Each row below holds a small network's activations on one input, seen along a few directions.
In each table, some parts of the input vary, and every possible input appears once, in random order.
Descriptions start from the smaller parts, as in this example, which fits no table here: one of 3 separate values, together with either a single point or one of 9 places along a line or (one of 6 places along a line, together with one of 8 places around a ring).
Shared parts are said once, and a part with two or three values counts as separate values.

Other details of the inputs vary at random and push rows far along three fixed directions, the same in every table; ignore that.

Table:
row 1: [ 1 -2  7 -3  3  8  0 -7  4  2 -3 -6]
row 2: [ 8 -4 -7  2 11 -9  2 -2 -6 11 -1  4]
row 3: [  6 -16   0   3   7 -23   8   0   5   1  -5   3]
row 4: [ 1 -3 -6 -2  5 -5  6 -3 -3  5 -8 -2]
row 5: [  1  18  -3  -1  -6  10  -1  -5  -1   0   6 -12]
row 6: [  7 -12  10   5  -4 -11   0   4  31   0   7   2]
row 7: [  9 -10  13   2   4 -10  -3  -9  21  -1   4   3]
row 8: [ -6  -1   9 -11   0  -2   4  -6   0 -14  -1   7]
row 9: [ -7   8  -2 -11   3   1  18  -2 -15 -22  -2   7]
row 10: [ -4  22  -6  -7  -7  15   0  -8 -14 -18   2  -1]
row 11: [-4  9  8 -9  2 15  2 -6 -3 -1  0 -6]
row 12: [  8 -25  -2   6   0 -22  -2   8   1  10  -7  11]
row 13: [-12  -3  -8  -8  -6  -1  14   5  -6 -29 -12  14]
row 14: [ -3  18   6  -5  -8  24  -9  -4  -5   3   8 -15]
row 15: [  4 -15  14   2  -4   0  -7   6  24   5   6   1]
row 16: [  6  17 -25   1   2   6   6   6 -33  16  -8   2]
row 17: [ -3   0 -11  -2   4  -1  -2   5 -10   1  -3  -1]
row 18: [-15  -1 -15 -12  -1  -1  18   8 -17 -31 -12  20]
row 19: [ 3  6  0  3  0  2 -4 -1 10  4 11 -7]
row 20: [ 2  8  6  1 -4 11  4  1 16  1 12 -3]
row 21: [-13 -19  -3  28  17 -20  -6  10   3  15  -6   4]
row 22: [ -4  -2   7  -6  -9   4   3   2   2 -11   3  10]
row 23: [  2 -15   2   0   3 -15  -7   0  10 -16   5  13]
row 24: [ 4  2  4  0 -2  2  0  1 11 -3  7  8]
row 25: [  5  11   3   4  -7  16 -12  -7  11  12   7 -19]
row 26: [ 16  -1 -28  12  11  -3  -3  19 -36  57 -13 -10]
row 27: [  0  18   7  -4 -13  18  -9 -10  -6   1   7 -13]
row 28: [ -9  -4  11  26   5 -10 -14   5  19  15  -1  -8]
row 29: [-4 11  3 -7  2 13  6 -7 -1 -2  1 -7]
row 30: [  7  11  13   0  -6  13  -6 -15   7  18   6 -16]
row 31: [ -5  -9 -14  -6   4 -11   0  11 -25 -11 -14   7]
row 32: [ -3 -16   6  -3  -4 -12  -6   0   4 -15   1   9]
Each input here is: one of 2 separate values, together with either a single point or (one of 3 separate values, together with one of 5 places around a ring).
Q: The inputs of row 23 and row 10 match in every part but the choice among 2 separate values. If row 15 is changed in the same way as row 23 into row 10, which row does it become?
A: row 26
Q: Change only the place on the ring of 5 in row 24. List by row number the other rows that result.
A: row 15, row 18, row 20, row 22

Table:
row 33: [  0   5 -16  13   6   1  -6  10 -18  25  -4  -6]
row 34: [ -1   0   4 -11  -8   4   2  -4   1 -22   0   7]
row 35: [-5 14 12 -1 -2 16  4 -9 10 -3  5 -9]
row 36: [ -3  -3 -11   3   9 -10   5   4 -16   5  -9   3]
row 37: [  7  28   9  -1 -10  30  -6 -11   7  16  14 -20]
row 38: [-13  -7  -1 -14   1  -9  15   1  -8 -38  -9  20]
row 39: [  0   4   3 -11  -8   7   5  -3   2 -16   1   3]
row 40: [ -1 -20 -10   1   9 -25   4   7  -9  -5 -11  14]
row 41: [  4 -21  -1   5   7 -23   0   5  10   1  -3  10]
row 42: [  0 -10  16  -5  -7  -2  -3  -7  22 -20   6   6]
row 43: [ -4  21  10   0  -5  20   2  -9  10  -2   8 -11]
row 44: [ 22 -31  20  10  -2 -17 -19  -2  48  21  16  -5]
row 45: [ -6  15  -5 -14  -4  13  11  -3 -17 -16  -3   3]
row 46: [ -1  -1 -11  13   5  -6 -10   9 -15  24  -6  -6]
row 47: [  0   6 -18  12   7   1  -5  11 -25  30  -7  -8]
Q: What is each input in this table made of?
A: one of 3 separate values, together with either a single point or one of 4 places along a line
Q: The inputs of row 43 and row 35 match in every part but the choice among 3 separate values. If row 41 is changed in the same way as row 43 into row 35, which row does it become?
A: row 38
Q: List by row number the other rows that have the choice among 3 separate values in common with row 36.
A: row 34, row 40, row 42, row 46
Q: Change only the choice among 3 separate values in row 44. List by row number the other rows that result.
A: row 34, row 39
